A small network was trained on invented records. Each row is its activation on one of them, seen along a few directions.
Records have a field called SEFIZ. Each example row is followed by its value.
Records without SEFIZ are marked none.
The largest differences between rows may come from other fields.
(in the rows, 500 means zero)
Random noise pushes rows far along 15 fixed directions. That doesn't count. These rows show it; they differ only by the noise:
[776, 392, 621, 692, 431, 628, 546, 460, 272, 524, 230, 276, 544, 506, 587,
 570, 748, 579, 557, 504, 544, 421, 303, 447, 344, 562, 938]
[420, 546, 658, 692, 552, 551, 494, 541, 494, 316, 332, 393, 536, 904, 279,
 411, 586, 508, 759, 592, 516, 410, 513, 450, 478, 606, 391]
[422, 561, 701, 522, 428, 295, 366, 497, 409, 609, 531, 641, 402, 376, 731,
 582, 331, 333, 436, 438, 594, 410, 807, 465, 713, 456, 387]
[650, 452, 453, 321, 499, 360, 626, 446, 539, 501, 545, 497, 483, 427, 754,
 481, 596, 603, 364, 439, 666, 570, 379, 572, 521, 493, 638]
[594, 508, 475, 399, 473, 723, 629, 701, 530, 488, 636, 493, 391, 579, 494,
 435, 688, 748, 406, 579, 519, 520, 312, 626, 415, 670, 587]
[530, 414, 689, 467, 543, 450, 657, 693, 247, 404, 713, 546, 321, 562, 597,
 728, 606, 511, 361, 246, 712, 397, 604, 664, 490, 526, 502]
[488, 591, 483, 571, 675, 539, 211, 737, 702, 682, 258, 566, 451, 242, 395,
  99, 765, 522, 528, 598, 596, 854, 355, 509, 449, 873, 567]
[480, 512, 428, 660, 330, 468, 415, 479, 642, 790, 305, 421, 645, 529, 499,
 506, 409, 324, 420, 660, 451, 415, 382, 403, 339, 437, 504]
[619, 700, 529, 594, 409, 608, 470, 573, 408, 616, 519, 640, 390, 566, 561,
 735, 364, 549, 513, 578, 319, 261, 268, 354, 571, 616, 489]
[361, 527, 635, 516, 377, 523, 412, 713, 558, 571, 353, 427, 456, 593, 500,
 343, 526, 452, 689, 527, 584, 284, 658, 751, 674, 447, 605]
[507, 543, 609, 533, 515, 654, 571, 546, 409, 517, 541, 352, 595, 473, 523,
 547, 490, 473, 539, 728, 445, 535, 614, 373, 204, 617, 303]
[453, 472, 726, 526, 283, 615, 476, 467, 624, 761, 430, 466, 422, 513, 592,
 227, 499, 611, 481, 702, 575, 362, 734, 477, 735, 422, 486]
[587, 643, 620, 374, 424, 659, 641, 624, 625, 666, 723, 463, 510, 518, 547,
 317, 400, 616, 534, 760, 576, 459, 705, 463, 554, 699, 407]
[545, 534, 640, 579, 536, 709, 611, 385, 381, 587, 315, 436, 432, 551, 507,
 547, 667, 604, 552, 526, 644, 361, 328, 391, 521, 622, 529]
[476, 565, 431, 506, 550, 164, 391, 460, 532, 416, 421, 562, 576, 388, 641,
 647, 450, 385, 541, 564, 379, 546, 531, 426, 337, 394, 440]
[597, 451, 452, 498, 389, 401, 391, 512, 466, 514, 472, 476, 533, 581, 722,
 474, 396, 362, 334, 370, 563, 591, 306, 571, 573, 557, 577]
[541, 502, 402, 551, 512, 354, 345, 305, 555, 585, 445, 431, 653, 309, 492,
 399, 422, 297, 567, 486, 594, 559, 645, 543, 462, 552, 844]

[489, 487, 689, 491, 654, 606, 563, 452, 332, 446, 624, 572, 362, 352, 467,
 543, 622, 596, 494, 499, 607, 567, 765, 392, 509, 642, 424] => rano
[568, 502, 556, 581, 524, 515, 555, 446, 485, 179, 290, 441, 494, 797, 541,
 511, 556, 773, 747, 733, 119, 439, 236, 247, 444, 339, 232] => none
[511, 468, 350, 432, 472, 413, 558, 616, 670, 676, 353, 459, 587, 357, 539,
 462, 664, 467, 369, 547, 637, 569, 346, 571, 318, 487, 647] => maras
[268, 265, 500, 719, 589, 528, 454, 235, 494, 584, 471, 491, 494, 544, 156,
 472, 524, 383, 409, 424, 523, 450, 628, 436, 400, 308, 442] => maras
[782, 416, 573, 429, 489, 532, 679, 366, 230, 340, 688, 304, 669, 440, 751,
 666, 394, 486, 453, 619, 423, 624, 646, 282, 270, 567, 505] => rano
[579, 309, 694, 538, 486, 411, 394, 714, 399, 471, 326, 521, 339, 352, 718,
 382, 742, 691, 445, 495, 371, 630, 458, 477, 563, 381, 468] => kizif
[523, 434, 307, 304, 504, 499, 642, 475, 691, 509, 703, 452, 521, 626, 506,
 399, 348, 614, 439, 479, 406, 501, 262, 612, 499, 324, 303] => pep
[608, 564, 224, 334, 548, 226, 439, 437, 693, 241, 444, 594, 597, 486, 733,
 379, 562, 562, 366, 567, 482, 904, 266, 419, 443, 641, 534] => none
[553, 434, 603, 494, 650, 455, 462, 648, 467, 509, 468, 410, 494, 360, 465,
 377, 481, 516, 755, 483, 403, 466, 566, 556, 509, 415, 500] => maras
[263, 529, 446, 311, 370, 601, 565, 294, 677, 500, 291, 573, 406, 440, 645,
 409, 690, 784, 477, 779, 414, 408, 437, 467, 638, 294, 350] => kizif
[611, 411, 472, 551, 606, 378, 447, 312, 396, 212, 653, 578, 463, 557, 334,
 474, 592, 514, 525, 289, 614, 588, 664, 566, 624, 627, 941] => rano
[494, 533, 697, 692, 458, 494, 412, 431, 384, 650,  91, 406, 560, 472, 546,
 501, 544, 333, 632, 514, 608, 374, 533, 351, 606, 518, 549] => firom
[543, 453, 666, 736, 439, 719, 326, 685, 496, 656, 416, 448, 475, 630, 370,
 284, 426, 486, 474, 630, 291, 609, 389, 330, 475, 607, 205] => firom
[549, 344, 509, 473, 402, 529, 413, 519, 559, 607, 558, 430, 495, 535, 577,
 271, 369, 469, 395, 405, 497, 569, 402, 584, 667, 409, 446] => zuroz
[374, 511, 305, 374, 436, 866, 409, 410, 466, 672, 531, 485, 446, 318, 552,
 533, 342, 477, 413, 498, 325, 425, 157, 600, 533, 456, 378] => zuroz
[568, 563, 540, 486, 475, 597, 570, 622, 594, 702, 412, 416, 517, 500, 506,
 402, 490, 561, 564, 574, 522, 433, 340, 483, 503, 507, 400] => pep
[480, 375, 379, 391, 559, 410, 322, 249, 500, 455, 525, 595, 425, 329, 659,
 362, 412, 511, 420, 342, 404, 655, 403, 536, 702, 351, 502] => vev
[436, 547, 431, 554, 394, 465, 192, 379, 692, 506, 377, 626, 465, 671, 490,
 185, 322, 468, 543, 462, 380, 549, 344, 491, 902, 500, 478] => vev
[539, 542, 517, 426, 519, 782, 390, 336, 259, 386, 791, 500, 451, 337, 589,
 560, 197, 528, 567, 569, 179, 522, 548, 398, 556, 550, 319] => zuroz
[284, 633, 425, 530, 340, 790, 353, 721, 439, 531, 562, 613, 412, 496, 384,
 579, 476, 434, 432, 604, 382, 413, 542, 624, 506, 703, 525] => kizif
[496, 525, 482, 565, 497, 604, 410, 466, 556, 622, 466, 583, 447, 261, 464,
 410, 558, 577, 446, 673, 397, 584, 533, 350, 421, 556, 507] => none
[575, 514, 589, 620, 585, 529, 641, 256, 368, 364, 550, 555, 434, 543, 336,
 685, 623, 669, 582, 560, 461, 367, 665, 293, 446, 501, 627] => firom
[558, 711, 594, 478, 425, 422, 539, 846, 631, 508, 545, 445, 603, 611, 487,
 400, 416, 508, 716, 773, 463, 473, 759, 486, 438, 609, 419] => pep
[643, 461, 537, 606, 310, 674, 502, 633, 396, 554, 516, 375, 559, 573, 532,
 577, 451, 517, 491, 606, 278, 402, 432, 463, 341, 458, 590] => vev

Which value of SEFIZ does each new row have?
[459, 436, 772, 554, 278, 694, 465, 538, 350, 635, 299, 450, 383, 494, 730,
 452, 570, 572, 440, 544, 554, 414, 552, 484, 703, 452, 437] => kizif
[123, 588, 483, 482, 304, 678, 416, 541, 636, 520, 276, 419, 587, 615, 393,
 308, 655, 326, 442, 650, 789, 522, 792, 706, 527, 670, 572] => firom
[643, 358, 426, 492, 509, 642, 565, 266, 356, 431, 730, 566, 343, 527, 437,
 597, 479, 687, 409, 315, 410, 386, 294, 522, 633, 403, 708] => zuroz
[648, 625, 429, 407, 544, 590, 508, 521, 276, 357, 574, 568, 421, 397, 606,
 736, 439, 585, 659, 414, 334, 375, 285, 556, 586, 604, 695] => kizif
[586, 408, 339, 390, 561, 409, 375, 453, 653, 554, 475, 375, 610, 366, 589,
 215, 338, 463, 570, 464, 365, 695, 273, 585, 501, 362, 423] => pep
[401, 220, 613, 629, 710, 291, 610, 475, 517, 342, 474, 649, 272, 732, 260,
 545, 767, 712, 451, 351, 436, 441, 375, 412, 484, 159, 190] => rano
[656, 641, 435, 478, 657, 638, 590, 255, 401, 485, 477, 414, 628, 329, 511,
 634, 436, 541, 723, 639, 356, 507, 362, 251, 295, 594, 471] => vev
[565, 434, 334, 407, 517, 302, 450, 470, 621, 638, 520, 532, 588, 335, 657,
 492, 363, 354, 315, 440, 479, 641, 337, 453, 464, 439, 415] => rano
